These are the activations of a small neural network, seen along a few directions. Each row is one input.
In each table, some parts of the input vary, and every possible input appears once, in random order.
Descriptions start from the smaller parts, as in this example, which fits no table here: one of 8 places around a ring, together with either a single point or one of 9 places along a line or (one of 3 separate values, together with one of 6 places along a line).
Shared parts are said once, and a part with two or three values counts as separate values.
In the rows, zero is written as 128.

Other details of the inputs shift rows strongly along two fixed directions, in all tables alike. That doesn't count.

Rows:
x1: [128 134 133 132 121 132 134 128 123 129 120 120 133]
x2: [128 133 131 130 120 133 134 126 122 128 119 121 133]
x3: [123 124 132 124 134 117 135 126 127 124 125 127 124]
x4: [122 129 128 124 132 124 140 127 124 129 127 129 124]
x5: [121 130 130 123 132 124 139 125 125 128 126 130 124]
x6: [124 128 134 123 130 128 137 122 121 126 131 128 129]
x7: [157  68 138  68 122 163 165 173 227 134 112 190 204]
x8: [128 126 130 129 129 126 131 128 121 126 121 120 134]
x9: [125 122 136 124 132 122 133 124 123 123 130 124 129]
x10: [128 133 129 130 120 133 135 127 122 128 120 120 133]
x11: [134 134 114 144 116 140 100 134 138 136 141 137 122]
x12: [126 135 126 130 122 129 136 131 125 131 116 122 127]
x13: [134 135 116 144 117 139 100 134 138 136 142 137 122]
x14: [131 132 131 121 134 128 138 126 121 127 133 126 126]
x15: [131 132 134 122 135 128 137 125 123 127 132 127 126]
x16: [132 126 135 121 136 122 132 124 125 122 130 124 126]
x17: [126 135 128 129 122 129 135 129 127 130 115 123 127]
x18: [134 134 114 143 116 140 100 132 138 135 141 137 121]
x19: [135 130 127 125 132 127 131 127 124 126 121 120 130]
x20: [127 126 128 128 128 127 131 126 122 126 121 120 134]
x21: [130 132 133 121 134 128 136 123 122 126 132 127 125]
x22: [125 121 132 123 131 123 134 124 122 123 131 124 129]
x23: [124 128 135 125 131 128 137 124 121 126 131 127 129]
x24: [128 133 129 131 120 133 135 129 121 129 120 120 133]
x25: [120 128 118 139 124 131 103 130 141 134 147 149 116]
x26: [135 137 130 128 124 132 133 127 124 128 120 121 130]
x27: [124 119 120 138 123 130  98 128 138 129 151 144 121]
x28: [132 126 135 122 136 122 133 125 124 123 131 123 125]
x29: [135 131 131 127 133 127 129 126 124 125 120 121 131]
x30: [128 126 130 128 129 127 130 125 122 125 120 122 134]
x31: [126 135 128 130 122 128 136 131 126 131 116 122 128]
x32: [126 135 130 130 123 128 135 130 127 130 115 122 128]
x33: [132 125 131 120 135 123 134 125 124 123 132 123 125]
x34: [124 128 132 123 130 129 138 123 121 126 132 127 129]
x35: [128 133 131 131 120 132 135 129 122 129 121 120 133]
x36: [125 122 136 124 132 122 133 123 123 122 130 125 129]
x37: [128 126 132 130 130 126 130 126 122 126 120 121 134]
x38: [123 125 119 139 122 136 103 130 137 134 153 146 122]
x39: [135 130 127 126 132 127 131 128 123 126 121 120 130]
x40: [131 133 134 121 135 128 136 124 123 126 132 127 126]
x41: [122 130 132 124 133 124 139 126 126 129 126 130 124]
x42: [124 127 115 145 123 129  95 132 140 133 135 141 120]
x43: [132 126 133 120 135 122 133 124 124 123 131 124 125]
x44: [123 126 121 139 122 136 102 127 138 132 152 147 123]
x45: [123 124 132 124 134 117 135 127 127 125 125 126 124]
x46: [124 126 111 144 122 130  97 132 139 134 137 139 119]
x47: [123 123 128 123 133 118 136 126 126 125 126 126 124]
x48: [131 132 132 122 134 128 137 126 122 127 133 126 126]
x49: [126 123 114 145 120 134  96 132 135 133 142 138 125]
x50: [123 123 130 124 133 117 136 128 126 126 126 125 124]
x51: [126 135 126 129 122 129 136 130 126 130 116 122 127]
x52: [131 132 131 120 134 129 138 124 122 127 133 126 126]
x53: [135 130 129 126 133 127 131 129 124 127 121 120 131]
x54: [126 127 125 128 130 123 133 130 125 128 116 122 128]
x55: [123 123 128 123 133 118 136 128 125 125 126 126 124]
x56: [126 121 132 123 131 122 135 125 121 123 131 124 129]
x57: [126 128 127 129 130 122 132 130 126 128 116 122 129]
x58: [133 125 132 121 136 122 134 127 124 124 132 123 126]
x59: [125 128 127 128 130 123 132 128 126 127 115 123 128]
x60: [126 136 130 130 123 128 135 129 127 129 114 123 128]
x61: [122 130 130 124 132 123 140 127 125 129 127 129 124]
x62: [133 125 131 121 135 122 134 127 123 123 132 123 126]
x63: [135 138 132 129 125 132 133 127 125 128 120 120 130]
x64: [126 128 129 129 131 122 131 129 127 128 115 123 129]
x65: [126 125 118 146 121 133  94 129 137 131 140 139 126]
x66: [134 128 115 142 124 135  94 130 139 133 141 139 122]
x67: [128 134 133 131 121 132 133 126 123 128 119 121 133]
x68: [134 135 118 145 117 139  99 133 139 136 141 138 122]
x69: [125 118 119 139 123 130  99 131 139 130 152 143 123]
x70: [124 128 132 124 130 129 138 125 120 127 132 127 129]
x71: [122 129 128 123 132 124 140 126 125 128 127 129 124]
x72: [135 131 131 127 133 127 130 127 124 126 121 120 130]
Each input here is: one of 3 separate values, together with one of 4 places along a line, together with one of 6 places around a ring.
Question: The inputs of x42 and x59 match in every part but the place on the ring of 6. If x65 is changed in the same way as x42 into x59, which row does it become?
Answer: x30
Question: The inputs of x8 and x49 match in every part but the place on the ring of 6. If x13 is changed in the same way as x8 into x49, which row does it become?
Answer: x11
Question: Start at x35 and move only the place on the ring of 6, one step at a time. The first step leads to x24. Which rows follow, in order?
Answer: x10, x2, x67, x1
Question: Start at x60 and move only the place on the line of 4, one step at a time. The first step leads to x42. Which rows follow, in order?
Answer: x3, x25

Rows:
x73: [121 123 119 121 140 119 134 133 130 135 116 128 131]
x74: [ 85 189 124 187 114  97 112  87  26 123 133  59  61]
x75: [129 126 114 149 128 136  77 126 146 137 170 153 124]
x76: [122 131 130 135 119 137 129 127 123 132 110 120 149]
x77: [136 130 129 113 139 136 131 124 119 126 135 126 138]
x78: [119 126 121 125 143 125 139 135 128 135 116 134 126]
x79: [115 125 130 120 122 121 145 133 136 123 129 129 122]
x80: [117 125 126 123 128 119 143 125 133 123 122 137 126]
x81: [130 112 118 124 134 114 134 141 126 130 117 122 129]
x82: [144 119 128 115 132 132 130 132 117 120 136 121 136]
x83: [119 125 120 119 125 123 147 139 132 136 126 127 119]
x84: [123 124 144 118 137 120 128 123 130 125 124 132 132]
x85: [116 123 128 120 137 117 132 126 134 122 119 130 133]
x86: [115 126 131 125 139 123 137 129 133 122 119 135 129]
x87: [136 132 127 114 129 139 142 123 119 126 138 134 131]
x88: [147 136 128 128 127 131 128 129 138 128 109 114 129]
x89: [129 128 112 152 119 138  88 124 144 138 174 159 116]
x90: [140 121 127 114 134 137 132 122 122 121 134 121 133]
x91: [125 113 127 124 130 112 131 134 131 116 120 124 131]
x92: [140 148 132 124 116 135 140 137 137 133 119 120 122]
x93: [117 113 104 149 120 126  77 128 154 128 151 150 113]
x94: [143 145 129 125 131 131 127 132 136 132 109 120 133]
x95: [122 125 117 123 131 121 145 131 128 136 119 135 124]
x96: [122 126 147 122 140 126 133 125 129 125 125 138 128]
x97: [134 133 131 117 141 142 137 126 118 126 135 132 134]
x98: [131 129 139 121 126 130 147 127 129 128 147 125 127]
x99: [126 122 129 136 114 137 129 125 126 127 110 115 145]
x100: [126 114 117 122 135 119 135 130 132 131 115 123 127]
x101: [141 148 132 129 133 137 132 134 133 133 109 126 128]
x102: [141 117 136 125 134 122 133 129 124 121 138 121 137]
x103: [122 125 146 117 123 124 141 129 133 126 135 131 121]
x104: [131 129 140 126 143 133 139 124 125 128 137 132 136]
x105: [129 121 130 138 113 133 128 136 122 125 111 114 148]
x106: [151 135 128 130 125 127 127 139 133 125 110 114 132]
x107: [124 125 142 120 128 122 138 121 129 126 127 139 125]
x108: [134 132 130 111 124 140 144 130 121 126 145 126 126]
x109: [143 147 128 127 121 134 138 130 134 133 111 128 126]
x110: [124 114 120 147 120 129  72 124 150 131 157 152 111]
x111: [122 133 128 135 108 140 139 126 122 133 113 128 143]
x112: [120 133 132 138 121 144 134 129 122 133 110 127 145]
x113: [131 113 143 121 130 115 127 130 127 119 126 126 131]
x114: [134 117 112 150 124 136  78 123 147 133 170 147 119]
Question: The inputs of x94 and x101 match in every part but one. If x85 is changed in the same way as x94 into x101, which row does it become?
Answer: x86
Question: The inputs of x97 and x82 match in every part but one. If x78 is changed in the same way as x97 into x82, which row does it become?
Answer: x81
Question: What do these inputs look like to the network?
Answer: one of 6 places along a line, together with either one of 2 separate values or one of 5 places along a line
Question: Change only the place on the line of 6 in x99. List by row number the other rows that result.
Answer: x74, x76, x105, x111, x112
Question: Change only the choice among 2 separate values in x74. List by row number the other rows that result.
Answer: x92
Question: Change only the place on the line of 5 in x107. List by row number the other rows that result.
Answer: x80, x87, x89, x95

Rows:
x115: [153 137 115 109 139 150 157 141 142 141  95 126 150]
x116: [126 118 138 122 112 123 158 142 160 126  90 124 151]
x117: [120 133 104 191  93 167  19 135 153 151 186 175 131]
x118: [121 119 141 118 117 132 150 130 150 120  82 138 157]
x119: [132 106 139  90 124 140 163 135 132 116 141 128 150]
x120: [ 92 172 152 153 143  89 149  60   8  98 138  59  70]
x121: [142  74 138 105 156 100 127 135 145 112  98 119 158]
x122: [114 125 150 126 129 133 149 139 147 128  86 137 166]
x123: [173 103 139  95 168 111 126 136 146 109 109 118 156]
x124: [136 106 149 102 121 134 168 128 141 119 143 128 150]
x125: [131 135  86 154 117 144  27 140 174 143 206 184  83]
x126: [ 88 196 102 232 103 104  20  65  21 124 176  82  35]
x127: [114 191 132 145 160  71 156  93  24 114 131  60  45]
x128: [134 136  97 167 115 137  33 133 179 145 209 182  82]
x129: [158 137 145 113 122 139 155 138 157 133 101 120 142]
x130: [122 116 109 117 128 135 159 143 144 137  82 129 157]
x131: [105 110 158 109 145 124 157 132 144 129 114 151 153]
x132: [162  77 140 107 150 123 131 131 131 102 121 108 171]
x133: [155 136 135 101 126 146 150 144 148 130  98 120 141]
x134: [145 143 157 116 139 149 146 134 144 137  98 133 160]
x135: [123 138 110 174 130 153  25 130 169 151 204 195  98]
x136: [142 119 134 106 105 150 151 142 133 125 112 113 162]
x137: [149 119 129 114 105 143 160 152 131 133 112 116 160]
x138: [161 135 129 109 125 140 159 155 146 137  98 124 139]
x139: [107 190 152 143 161  81 146  64  29 105 126  71  58]
x140: [ 81 167 130 154 150  55 157  91  15 116 119  56  45]
x141: [147 121 144 118 102 143 157 136 142 128 114 113 163]
x142: [139 105 133  99 124 133 171 145 127 124 140 132 146]
x143: [129 115 123 118 115 124 161 158 147 133  87 127 145]
x144: [ 78 169 145 157 146  54 153  75  31 110 122  55  51]
x145: [113 102 115  99 144 123 167 135 140 136 112 143 145]
x146: [ 99 110  96 170 107 135  27 125 175 142 188 200  96]
x147: [110 122  78 178  90 144  26 151 177 144 161 170 102]
x148: [131 106 120  98 136 145 169 132 124 128 136 133 160]
x149: [140 119 115 112 119 155 159 138 126 137 108 119 172]
x150: [144 128 119  92 156 136 167 134 142 133 123 142 141]
x151: [153 138 149 107 126 147 147 125 147 128  94 135 150]
x152: [114 102 135  91 132 118 160 139 147 124 117 138 136]
x153: [110 118 110 179 111 161  26 130 154 144 216 189 115]
Question: What do these inputs look like to the network?
Answer: one of 3 separate values, together with either a single point or (one of 2 separate values, together with one of 6 places along a line)
Question: Change only the choice among 2 separate values in x130. List by row number the other rows that result.
Answer: x145
Question: Which other rows agree with x133 in the choice among 3 separate values? List them by row number.
Answer: x115, x123, x125, x127, x128, x129, x134, x135, x138, x139, x150, x151
Question: Which other rows agree with x124 in the choice among 3 separate values? List them by row number.
Answer: x117, x119, x120, x126, x132, x136, x137, x141, x142, x148, x149, x153
